A small network was trained on invented records. Each row is its activation on one of them, seen along a few directions.
Each row is followed by the record's values for the fields ZESA, FIZ, MUSUB, GEP, ROSOD, LEDU, ZIVE.
A field that a record lacks is left out.
Other fields move the rows too, some of them a lot.
In the rows, 500 means zero.
Random noise pushes rows far along 11 fixed directions. That doesn't count. These rows show it; they differ only by the noise:
[422 517 485 431 297 607 384 413 456 620 550 662 677 476 479 371 405 460
 528 597 651 517 382 480 631 485 539 415 455 432]
[429 636 421 426 525 642 451 532 712 399 371 589 578 626 519 522 531 457
 414 483 601 190 502 694 462 546 444 678 433 503]
[371 456 611 623 566 261 617 769 672 819 584 550 466 650 343 499 450 294
 494 346 290 382 602 464 572 376 495 469 665 624]
[497 402 496 499 698 414 585 642 547 556 547 488 510 539 595 540 684 618
 540 533 485 491 525 674 439 551 464 616 443 483]
[465 508 417 256 274 656 418 420 463 496 385 673 739 587 481 277 426 451
 348 352 733 524 305 525 640 282 577 668 434 306]
[501 572 658 216 600 207 768 327 244 246 578 554 324 486 533 747 599 505
 580 546 467 646 464 585 290 585 301 402 456 558]
[345 481 439 197 335 327 588 479 430 550 471 684 573 538 325 378 420 262
 383 364 557 527 362 455 564 315 435 536 484 336]
[566 342 524 486 447 927 267 437 704 497 508 661 774 526 611 358 507 515
 699 772 602 409 414 560 594 622 679 383 394 464]
[758 428 454 625 462 458 456 613 451 503 441 403 635 723 653 347 302 534
 333 334 687 669 312 459 386 401 540 676 524 662]
[404 372 390 521 735 418 503 813 532 823 623 594 400 487 537 333 794 472
 527 477 236 288 278 599 495 589 470 487 658 757]
[473 841 698 657 311 683 496 409 617 529 483 532 596 601 407 749 356 634
 574 487 538 462 897 442 640 433 586 416 507 496]
[572 585 562 423 572 335 727 479 594 229 452 438 471 610 433 810 438 543
 586 587 473 567 812 515 241 573 361 492 335 451]
[549 235 591 384 641 608 391 440 504 472 538 635 545 501 709 415 680 308
 537 533 629 472 188 653 642 583 615 497 592 504]

[557 697 490 654 329 567 469 509 646 461 429 472 462 519 292 672 277 446
 630 609 302 446 817 167 472 616 528 181 573 620] : GEP: gova / ROSOD: luk / LEDU: tekag / ZIVE: mas
[381 449 442 355 547 462 473 551 465 624 561 604 468 405 460 360 656 521
 582 613 383 366 359 580 499 588 441 428 490 555] : GEP: gova / ROSOD: zav / LEDU: sotu / ZIVE: mas
[575 640 208 654 525 460 434 735 608 514 349 384 374 509 348 504 445 424
 320 366 362 330 554 312 388 586 428 545 615 693] : GEP: dabut / ROSOD: luk / LEDU: zuga / ZIVE: mas
[321 688 838 703 371 251 550 313 648 602 630 518 444 469 318 908 270 115
 613 585 561 478 885 377 752 547 496 186 682 454] : GEP: dur / ROSOD: zav / LEDU: sotu / ZIVE: kopim
[518 384 793 543 528 421 717 581 385 634 543 444 386 484 326 552 418 565
 586 228 242 796 716 364 607 193 665 455 581 434] : ZESA: seno / FIZ: mude / MUSUB: redi / GEP: gova / LEDU: zuga / ZIVE: mas
[643 465 270 831 629 435 421 686 452 665 614 286 490 375 720 540 670 737
 489 637 569 642 544 510 487 698 520 546 494 608] : ZESA: tumut / FIZ: mude / MUSUB: tepe / GEP: dur / ROSOD: buf / LEDU: sotu / ZIVE: kopim
[608 523 457 492 544 531 413 408 342 389 432 448 384 423 605 547 607 467
 357 370 629 533 325 538 605 525 533 557 623 471] : ZESA: seno / FIZ: mude / MUSUB: redi / GEP: dabut / ROSOD: disif / LEDU: zuga / ZIVE: kopim
[409 368 718 418 539 307 505 378 381 643 559 575 429 449 574 510 663 295
 425 328 625 603 397 573 874 361 606 539 721 307] : GEP: dabut / ROSOD: zav / LEDU: sotu / ZIVE: kopim
[340 438 317 371 464 280 655 708 602 638 439 528 561 546 223 338 362 494
 493 488 307 498 639 406 343 365 367 558 358 341] : GEP: dur / LEDU: tekag / ZIVE: mas
[429 332 260 337 519 363 414 495 424 479 442 554 461 395 512 400 582 151
 288 424 675 461 183 509 602 578 423 602 590 412] : GEP: gova / LEDU: tekag / ZIVE: mas
[466 780 332 468 299 380 509 588 259 672 483 517 427 507 332 356 362 533
 242 216 382 491 351 301 462 315 411 526 618 690] : ZESA: seno / FIZ: zuv / MUSUB: rugu / GEP: dabut / ROSOD: luk / LEDU: zuga / ZIVE: kopim
[470 334 500 489 590 390 465 504 564 499 541 514 566 555 625 384 454 419
 474 604 626 419 272 669 375 607 386 581 426 529] : GEP: dabut / LEDU: zuga / ZIVE: kopim
[463 312 387 451 546 451 418 563 496 666 516 542 495 394 503 410 626 396
 514 520 463 567 435 422 666 512 567 421 629 404] : GEP: dur / LEDU: tekag / ZIVE: kopim
[565 579 534 686 446 498 419 488 494 495 444 390 487 459 529 607 419 547
 436 494 623 570 643 452 603 529 543 528 534 467] : GEP: gova / ROSOD: luk / LEDU: sotu / ZIVE: mas
[424 548 228 453 512 521 506 512 571 413 477 484 502 346 451 620 657 526
 486 599 605 396 661 518 514 646 457 582 382 265] : ZESA: debik / FIZ: zuv / MUSUB: rebur / GEP: gova / ROSOD: zav / LEDU: zuga / ZIVE: mas
[515 719 620 563 364 625 457 394 348 436 449 485 535 598 572 437 308 605
 306 269 686 450 379 619 480 359 533 680 465 601] : ZESA: seno / FIZ: mude / MUSUB: redi / GEP: gova / LEDU: sotu / ZIVE: mas
[595 291 436 603 439 464 481 567 463 588 578 482 453 342 360 455 311 325
 626 662 337 663 508 208 444 573 582 192 515 517] : ZESA: seno / FIZ: mude / MUSUB: redi / GEP: gova / ROSOD: luk / LEDU: zuga / ZIVE: kopim
[541 463 479 334 468 449 538 400 404 384 437 514 524 503 518 504 569 469
 456 418 571 583 426 499 538 456 530 577 514 382] : GEP: gova / ROSOD: zav / LEDU: zuga / ZIVE: mas
[685 532 497 444 588 389 617 528 511 294 418 385 444 643 540 603 499 556
 457 418 372 581 616 474 275 471 430 551 484 610] : ZESA: seno / FIZ: zuv / MUSUB: rugu / GEP: dur / LEDU: sotu / ZIVE: kopim
[430 680 415  67 296 659 600 431 410 417 320 686 529 579 278 356 599 501
 389 216 317 440 421 349 517 149 517 585 550 440] : GEP: dabut / ROSOD: pib / LEDU: zuga / ZIVE: kopim
[250 690 557 542 334 319 489 516 454 723 606 592 427 505 278 408 209 414
 619 611 362 378 473 420 426 513 306 274 506 644] : ZESA: tumut / FIZ: ved / MUSUB: vuzo / GEP: dur / ROSOD: pib / LEDU: tekag / ZIVE: mas
[781 612 432 604 515 770 476 629 620 428 350 430 405 620 468 606 681 519
 498 211 168 450 661 179 534 486 728 381 806 807] : GEP: gova / LEDU: zuga / ZIVE: mas
[493 563 868 803 470 282 569 415 283 749 779 449 358 438 541 781 513 515
 659 463 433 753 664 373 709 512 583 193 741 656] : ZESA: tumut / FIZ: ved / MUSUB: vuzo / GEP: gova / LEDU: zuga / ZIVE: mas
[553 319 589 457 726 660 544 529 558 407 509 559 465 529 612 540 745 306
 383 278 556 424 371 653 634 423 691 683 597 451] : ZESA: debik / FIZ: ved / MUSUB: toz / GEP: dabut / ROSOD: buf / LEDU: zuga / ZIVE: mas
[527 582 384 434 521 200 656 568 449 416 415 429 344 505 361 725 553 264
 340 263 417 606 664 312 534 444 404 522 668 447] : GEP: dur / ROSOD: buf / LEDU: tekag / ZIVE: mas
[687 107 426 626 697 475 500 634 557 512 554 359 542 394 572 475 576 607
 681 758 483 674 579 506 374 641 559 438 326 387] : ZESA: seno / FIZ: mude / MUSUB: redi / GEP: gova / ROSOD: zav / LEDU: sotu / ZIVE: mas
[428 208 654 567 649 247 665 746 565 800 649 468 625 638 522 337 489 536
 506 405 418 608 418 625 442 303 523 657 468 519] : GEP: gova / LEDU: zuga / ZIVE: kopim
[432 385 470 559 647 513 477 579 649 608 502 490 579 511 613 501 719 663
 570 616 525 403 558 676 546 562 467 604 439 400] : GEP: dabut / LEDU: tekag / ZIVE: kopim
[637 907 798 611 491 606 591 309 306 312 510 397 323 599 654 792 466 876
 538 393 535 604 704 538 468 450 478 508 597 715] : ZESA: debik / FIZ: zuv / MUSUB: rebur / GEP: dabut / ROSOD: pib / LEDU: tekag / ZIVE: kopim
[478 482 543 540 326 324 497 474 335 657 616 493 591 488 473 425 332 372
 407 423 633 704 381 372 553 390 509 430 575 506] : GEP: dur / ROSOD: mamok / LEDU: sotu / ZIVE: kopim
[817 532 277 618 497 721 397 618 433 414 365 339 570 572 606 361 426 731
 333 360 593 600 344 436 343 454 566 676 464 615] : ZESA: seno / FIZ: mude / MUSUB: redi / GEP: dabut / ROSOD: disif / LEDU: tekag / ZIVE: kopim
[476 490 466 298 558 664 436 485 532 444 435 635 480 500 475 295 601 521
 624 568 295 296 267 539 404 585 467 411 519 671] : GEP: dur / ROSOD: zav / LEDU: zuga / ZIVE: mas
[479 326 522 628 570 561 438 611 699 575 463 479 563 506 428 429 376 341
 475 493 494 391 533 494 555 481 566 563 464 380] : ZESA: seno / FIZ: zuv / MUSUB: rugu / GEP: dabut / ROSOD: luk / LEDU: zuga / ZIVE: mas
[415 587 372 557 330 504 377 466 687 454 376 520 654 610 424 420 158 402
 420 665 699 347 557 527 428 575 346 584 329 415] : GEP: dabut / LEDU: tekag / ZIVE: mas
[467 624 386 462 526  81 759 498 194 487 578 357 312 341 408 691 489 819
 556 663 392 841 712 408 227 594 226 459 327 439] : GEP: dabut / LEDU: tekag / ZIVE: kopim
[477 454 376 505 558 404 410 474 570 419 365 493 389 492 532 577 505 153
 347 400 646 385 427 474 579 558 449 560 626 446] : ZESA: tumut / FIZ: ved / MUSUB: vuzo / GEP: dur / LEDU: tekag / ZIVE: kopim
[347 164 382 202 612 252 562 581 534 573 527 622 565 488 493 220 626 283
 481 538 517 458 209 689 524 424 420 636 405 309] : ZESA: tumut / FIZ: mude / MUSUB: tepe / GEP: dur / ROSOD: zav / LEDU: sotu / ZIVE: mas
[304 623 433 606 434 326 436 560 462 787 602 541 426 363 426 437 492 533
 567 673 374 413 493 455 577 629 333 306 575 588] : GEP: dur / ROSOD: luk / LEDU: zuga / ZIVE: kopim
[173 456 558 291 360 306 594 519 524 702 541 673 599 482 266 364 382 425
 533 506 470 449 526 576 572 312 405 516 393 281] : GEP: gova / LEDU: zuga / ZIVE: mas
[634 388 591 272 578 850 513 414 771  94 386 581 619 661 510 535 567 527
 715 634 422 354 571 558 323 507 559 478 347 487] : ZESA: debik / FIZ: zuv / MUSUB: rebur / GEP: dabut / ROSOD: pib / LEDU: zuga / ZIVE: mas
[507 281 612 486 488 312 492 516 517 604 556 547 570 632 556 368 367 369
 569 537 479 631 372 511 512 406 481 438 542 512] : ZESA: tumut / FIZ: ved / MUSUB: vuzo / GEP: dur / LEDU: tekag / ZIVE: kopim
[609 372 543 312 463 771 390 304 349 400 538 651 431 370 608 440 729 281
 534 408 439 541 185 341 708 520 785 282 727 628] : ZESA: tumut / FIZ: mude / MUSUB: tepe / GEP: gova / LEDU: sotu / ZIVE: kopim
[505 484 622 269 460 486 466 472 401 530 466 667 519 721 591 177 449 466
 487 377 332 433  63 557 435 349 453 460 675 849] : GEP: dur / LEDU: tekag / ZIVE: kopim

Which values does each new row have?
[583 338 433 552 546 382 537 481 490 486 518 348 589 384 606 685 681 646
 518 590 717 825 753 500 609 548 584 581 380 150] : GEP: gova / LEDU: sotu / ZIVE: kopim
[633 718 681 551 292 771 323 313 559 353 318 539 605 769 640 474 228 413
 324 293 713 393 364 509 611 367 611 586 676 734] : GEP: gova / LEDU: tekag / ZIVE: kopim
[528 424 346 590 680 655 446 647 683 517 404 451 498 460 520 531 672 589
 566 590 393 376 674 501 480 608 544 544 489 470] : GEP: dur / LEDU: tekag / ZIVE: mas
[348 484 409 150 433 604 611 525 384 625 592 714 560 408 443 328 806 597
 542 444 313 475 354 527 590 357 561 496 424 423] : ZESA: tumut / FIZ: mude / MUSUB: tepe / GEP: gova / ROSOD: buf / LEDU: sotu / ZIVE: kopim
[470 883 697 550 287 565 604 305 414 457 499 484 482 502 348 690 318 726
 603 494 438 592 858 393 552 376 522 395 439 494] : ZESA: tumut / FIZ: mude / MUSUB: tepe / GEP: dur / ROSOD: zav / LEDU: sotu / ZIVE: mas
[564 335 521 388 533 259 568 493 526 439 541 492 571 609 541 473 388 472
 628 683 484 644 471 485 297 568 359 361 415 523] : GEP: dur / LEDU: tekag / ZIVE: kopim
[608 389 299 589 633 569 415 552 414 527 573 446 482 355 683 418 690 718
 585 762 490 538 362 551 358 795 431 470 429 619] : GEP: dabut / LEDU: zuga / ZIVE: mas
[486 512 435 432 510 392 596 633 587 500 405 526 460 576 371 446 474 379
 400 361 379 413 525 432 409 404 462 575 512 502] : GEP: dabut / ROSOD: luk / LEDU: sotu / ZIVE: mas
[348 547 448 462 442 419 550 506 629 573 524 556 545 472 371 619 559 416
 525 578 444 410 690 473 557 526 467 438 490 388] : GEP: gova / LEDU: zuga / ZIVE: kopim
[353 260 320 453 626 559 430 577 759 537 525 590 565 368 461 516 713 237
 568 703 476 267 541 568 590 716 539 474 463 302] : GEP: gova / LEDU: zuga / ZIVE: mas
[421 641 575 372 530 724 494 511 641 463 401 600 498 541 432 483 622 761
 697 566 213 312 672 602 471 481 485 443 477 575] : GEP: dur / LEDU: zuga / ZIVE: mas
[645 287 714 154 540 599 568 227 510  67 366 551 736 685 679 488 468 632
 633 604 693 729 451 703 368 400 543 622 252 237] : GEP: dur / LEDU: tekag / ZIVE: mas
[467 626 576 615 586 443 603 533 610 404 498 452 357 561 410 635 320 423
 495 513 376 297 568 544 221 596 354 459 447 712] : ZESA: seno / FIZ: mude / MUSUB: redi / GEP: dabut / LEDU: zuga / ZIVE: kopim
[493 492 692 644 730 432 619 713 818 579 397 416 395 661 456 754 681 537
 576 359 257 388 942 556 680 425 574 555 655 446] : GEP: gova / ROSOD: luk / LEDU: tekag / ZIVE: mas
[465 372 416 697 396 406 316 568 634 685 541 482 675 504 530 303 230 384
 474 720 734 478 387 496 488 613 447 482 373 444] : GEP: dabut / ROSOD: luk / LEDU: sotu / ZIVE: kopim
[437 499 788 553 541 509 521 368 493 513 588 504 602 579 648 572 467 596
 553 554 730 512 518 750 587 456 479 619 445 380] : GEP: dabut / ROSOD: pib / LEDU: tekag / ZIVE: mas
[434 532 636 530 480 433 602 502 542 584 600 499 639 598 514 524 475 672
 603 553 481 547 621 569 453 371 477 497 381 529] : ZESA: tumut / FIZ: mude / MUSUB: tepe / GEP: dur / LEDU: sotu / ZIVE: kopim
[351 668 427 446 217 764 301 371 517 630 528 721 637 438 422 367 449 404
 526 549 509 345 371 413 649 472 575 328 559 541] : ZESA: tumut / FIZ: ved / MUSUB: vuzo / GEP: dur / LEDU: zuga / ZIVE: kopim
[456 361 300 372 494 321 436 602 538 581 409 470 500 495 481 290 566 437
 429 485 519 520 391 500 555 478 396 586 515 347] : GEP: dur / ROSOD: pib / LEDU: sotu / ZIVE: kopim
[530 446 145 524 509 485 474 585 522 513 492 392 627 379 605 479 653 777
 502 735 614 573 568 564 378 693 402 627 280 342] : GEP: gova / LEDU: zuga / ZIVE: kopim
[661 352 538 656 523 354 503 687 444 686 479 379 499 644 526 262 333 510
 405 288 406 660 348 413 500 298 528 564 625 605] : ZESA: seno / FIZ: mude / MUSUB: redi / GEP: dur / ROSOD: disif / LEDU: zuga / ZIVE: kopim
